A small network was shown many inputs. Here are its activations along a few directions, one row for each input.
In each table, some parts of the input vary, and every possible input appears once, in random order.
Descriptions start from the smaller parts, as in this example, which fits no table here: one of 8 places around a ring, together with either a single point or one of 11 places along a line or (one of 2 separate values, together with one of 6 places along a line).
Shared parts are said once, and a part with two or three values counts as separate values.

Other details of the inputs vary at random and push rows far along three fixed directions, the same in every table; ignore that.

Table:
R1: 1.46 0.61 7.87 1.36 4.00 -2.50 -1.02 5.45 3.68 -4.33 0.66 0.85
R2: 0.69 -1.40 -1.85 1.69 2.62 2.02 -1.49 0.83 -0.44 -0.02 0.17 -4.27
R3: -0.11 0.14 -1.72 -0.59 1.83 -1.45 3.02 4.68 5.91 1.36 -2.50 2.56
R4: -0.76 2.10 0.38 -0.72 -3.55 0.12 -0.46 -4.71 -3.10 -0.15 0.37 0.73
R5: 2.17 -0.85 -0.72 -1.19 2.45 -0.86 2.64 4.33 5.11 2.94 -3.14 2.00
R6: 1.01 0.30 -3.60 -2.11 -3.54 0.61 0.77 -4.63 -4.15 3.42 0.23 2.29
R7: 0.15 -1.29 -2.49 -1.22 2.69 -1.46 2.85 4.11 5.40 -0.23 -2.31 3.18
R8: -2.67 0.20 -4.51 0.10 1.21 4.40 -0.91 0.26 0.56 1.12 -0.90 -1.61
R9: -2.56 -1.55 5.76 4.51 2.33 0.19 -2.44 1.16 -0.80 -4.29 3.47 -4.91
R10: 1.51 0.08 8.28 0.01 -2.55 -6.11 0.88 0.21 0.75 -3.58 1.82 5.54
R11: -0.38 0.91 5.67 0.83 -3.92 -1.08 -1.76 -3.12 -5.00 -2.87 3.58 -0.07
R12: 3.20 -0.70 1.51 0.04 3.33 -1.95 1.24 4.74 5.40 0.21 -1.73 0.53
R13: 0.43 0.40 -3.52 -2.69 2.39 0.30 1.51 3.92 5.78 0.70 -3.48 3.51
R14: 1.11 0.42 -0.69 -1.14 -2.61 -0.83 -0.54 -4.21 -4.09 1.76 1.07 0.53
R15: 4.02 -1.40 7.07 1.56 3.90 -3.07 -1.10 5.37 3.08 -3.59 0.92 0.06
R16: 4.08 -0.19 2.52 -2.83 -2.02 -4.11 1.94 0.26 0.84 1.00 -1.50 5.95
R17: 2.07 1.79 3.11 -2.99 -3.18 -4.67 2.38 0.07 2.24 -0.48 -0.92 5.22
R18: 2.20 1.39 -1.17 -4.48 -3.79 -3.18 3.48 -0.34 1.78 1.02 -2.09 7.30
R19: -0.22 -1.46 -5.89 -0.36 1.96 2.89 0.06 -0.04 -0.58 2.97 -1.87 -2.96
R20: -2.14 -0.32 1.02 2.58 1.45 0.35 -1.53 0.66 -0.85 -1.86 1.60 -4.02
R21: 3.61 0.73 3.48 -2.22 -1.84 -4.19 1.89 0.35 0.97 1.62 -0.05 5.99
R22: -2.00 -0.13 -6.77 -0.89 1.20 3.29 0.47 0.17 0.16 1.31 -1.36 -2.89
R23: -1.87 0.27 -6.38 -0.43 1.87 4.53 0.11 -0.10 -0.12 1.12 -1.69 -1.67
R24: 1.16 0.24 0.11 0.29 -4.14 0.52 0.19 -4.05 -3.05 1.98 0.75 0.55
R25: -2.74 0.27 -0.96 1.39 1.80 3.57 -1.83 0.80 1.02 -0.32 0.03 -3.31
R26: -2.08 0.05 -1.26 0.80 2.51 2.43 -2.81 0.56 0.24 -1.76 0.09 -3.66
R27: -1.34 1.82 -0.41 -1.30 -4.12 0.36 -1.05 -4.73 -2.28 0.21 0.20 1.13
R28: -0.41 -0.68 -3.57 -1.41 2.26 -1.53 3.57 3.49 6.52 1.19 -3.12 2.54
R29: -1.46 2.28 -4.55 -1.98 -5.00 2.22 1.68 -5.46 -2.42 3.26 -1.46 2.63
R30: -1.46 -1.18 4.87 3.86 2.80 -0.14 -3.32 2.08 -2.19 -4.96 3.51 -4.56
R31: -1.85 -0.05 1.85 1.94 0.99 1.90 -1.25 1.01 -0.69 -1.60 1.70 -4.07
R32: -0.76 0.80 1.82 0.32 -4.16 -2.38 -1.16 -4.28 -4.62 -1.74 2.09 0.60
R33: 0.78 0.64 3.42 0.36 -3.64 -0.92 -0.86 -4.33 -4.56 1.25 2.59 0.33
R34: -0.46 1.85 -0.85 -1.27 -3.23 0.01 -0.63 -4.63 -3.37 -0.38 0.01 1.15
R35: -2.87 -0.52 -6.46 0.86 0.99 3.46 0.89 0.74 -0.01 2.10 -0.80 -1.74
R36: -0.30 -0.78 -1.14 1.32 3.13 1.86 -1.10 0.80 -0.43 1.38 0.79 -4.34
R37: 0.02 -1.20 -5.67 0.81 1.22 4.15 0.50 0.37 -0.11 3.10 -0.98 -2.21
R38: -1.95 -1.75 4.82 3.72 3.01 -0.82 -3.14 0.93 -1.36 -5.35 3.25 -5.04
R39: -0.17 -1.79 -0.13 1.96 2.73 2.63 -1.32 1.50 -1.29 0.76 0.53 -3.79
R40: 0.89 -0.04 0.76 -0.50 -3.36 -0.55 -0.35 -4.25 -3.92 1.71 0.46 -0.06
Description of these inputs: one of 5 places around a ring, together with either one of 3 separate values or one of 5 places along a line.
The inputs of R34 and R1 match in every part but the place on the ring of 5. If R26 is changed in the same way as R34 into R1, which row does it become?
Answer: R8
The inputs of R33 and R36 match in every part but the place on the ring of 5. If R24 is changed in the same way as R33 into R36, which row does it become?
Answer: R12
Which other rows does R28 become when the place on the line of 5 takes its other values? List them by row number.
Answer: R4, R17, R20, R27
Which other rows does R19 become when the choice among 3 separate values takes its other values? List them by row number.
Answer: R2, R14
Which other rows does R15 become when the choice among 3 separate values takes its other values? List them by row number.
Answer: R6, R16

Table:
R41: -0.14 0.42 3.31 0.71 -0.91 -2.04 -0.39 -0.97 -2.49 -0.95 2.14 -0.70
R42: -0.54 -0.16 3.32 0.58 -1.22 -2.21 -0.40 -0.87 -2.23 -1.09 2.25 -0.87
R43: 0.13 -2.05 5.35 3.36 4.39 -1.30 -0.79 5.18 3.65 -2.79 1.13 -3.78
R44: -4.23 1.45 -3.50 0.22 -0.02 2.94 -0.85 -1.31 -1.30 -0.43 0.43 -2.86
R45: 1.93 -1.33 4.41 2.01 5.89 -1.19 -2.22 5.19 2.82 -3.97 0.74 -3.40
R46: 0.91 1.40 2.85 -0.48 -2.18 -1.30 -1.13 -2.76 -3.41 -0.13 1.86 -0.03
R47: -1.26 -0.35 -2.74 0.10 0.94 3.88 -1.91 -1.84 -2.03 1.55 -0.35 -2.70
R48: -0.57 -1.15 3.38 1.09 -0.84 -1.61 -1.01 -1.50 -1.87 -1.07 1.89 0.14
R49: -1.11 -0.51 -3.01 0.72 1.14 3.43 -1.61 -1.98 -2.08 1.69 0.27 -2.61
R50: 1.01 0.02 5.34 1.11 5.64 -0.54 -2.23 5.65 2.61 -2.71 0.67 -3.74
R51: 2.22 0.25 1.37 -1.66 -2.29 -3.09 2.99 0.84 1.30 0.70 -0.71 5.73
R52: 2.05 -0.57 0.54 -2.19 -2.25 -4.63 2.51 0.00 1.76 -0.27 -1.17 4.82
R53: 1.20 0.75 3.41 -0.40 -3.13 0.28 -1.44 -2.54 -3.90 -0.92 1.50 0.90
R54: -2.37 1.19 -5.31 -2.28 -0.70 1.21 1.72 -0.70 2.78 1.69 -2.74 3.49
R55: -0.14 -1.71 -3.55 0.10 6.32 0.65 1.99 6.13 6.48 1.77 -2.87 0.09
R56: -1.52 -0.73 -3.24 1.18 0.94 3.06 -1.39 -1.74 -2.22 1.78 0.44 -2.40
R57: -1.52 0.26 -3.35 0.68 0.55 2.53 -0.83 -1.20 -2.65 1.82 0.80 -3.41
R58: 2.45 0.00 0.53 -2.05 -1.89 -4.44 2.51 -0.06 1.53 -0.15 -1.29 4.98
R59: 1.22 0.01 1.94 0.29 -2.32 -1.82 -1.25 -2.84 -3.35 -1.47 1.51 0.38
R60: 3.38 0.83 0.96 -3.34 -1.79 -3.24 1.21 -0.08 1.71 -0.06 -2.19 4.74
R61: -0.04 -1.05 3.32 1.23 -1.59 -0.95 -0.24 -0.37 -2.30 -1.59 2.28 0.14
R62: 1.43 0.18 3.49 0.68 -0.95 -0.06 -1.21 -0.59 -2.33 -1.22 1.85 0.19
R63: 1.27 -0.52 -2.78 -0.65 5.20 1.92 1.47 6.13 7.27 2.00 -3.98 -1.19
R64: -1.06 -0.39 -2.98 1.73 -0.23 3.17 -0.65 -1.73 -1.64 1.96 0.20 -3.46
R65: -1.62 1.07 -6.19 -2.51 -1.14 0.50 2.02 -0.52 2.58 0.36 -2.92 2.81
R66: -3.71 0.59 -3.50 0.84 -0.43 4.18 -0.73 -0.93 -1.48 -0.94 0.47 -1.90
R67: 1.18 0.85 -5.23 -2.26 -2.54 1.15 2.57 -2.18 1.28 4.54 -2.78 2.54
R68: 0.32 -0.24 3.64 1.76 -1.66 -1.35 -0.20 -1.47 -1.43 -0.79 1.52 -0.77
R69: -3.73 0.82 -3.12 1.28 -0.80 3.58 -0.71 -1.91 -0.37 -0.31 -0.14 -2.97
R70: 2.87 0.67 1.34 -1.86 -2.13 -2.72 2.20 0.96 1.34 1.00 -0.84 5.81
The inputs of R59 and R64 match in every part but one. If R58 is changed in the same way as R59 into R64, which row does it become?
Answer: R68
What do these inputs look like to the network?
Answer: one of 5 separate values, together with either a single point or one of 5 places along a line
Which other rows does R49 become when the choice among 5 separate values takes its other values? List them by row number.
Answer: R45, R46, R62, R67
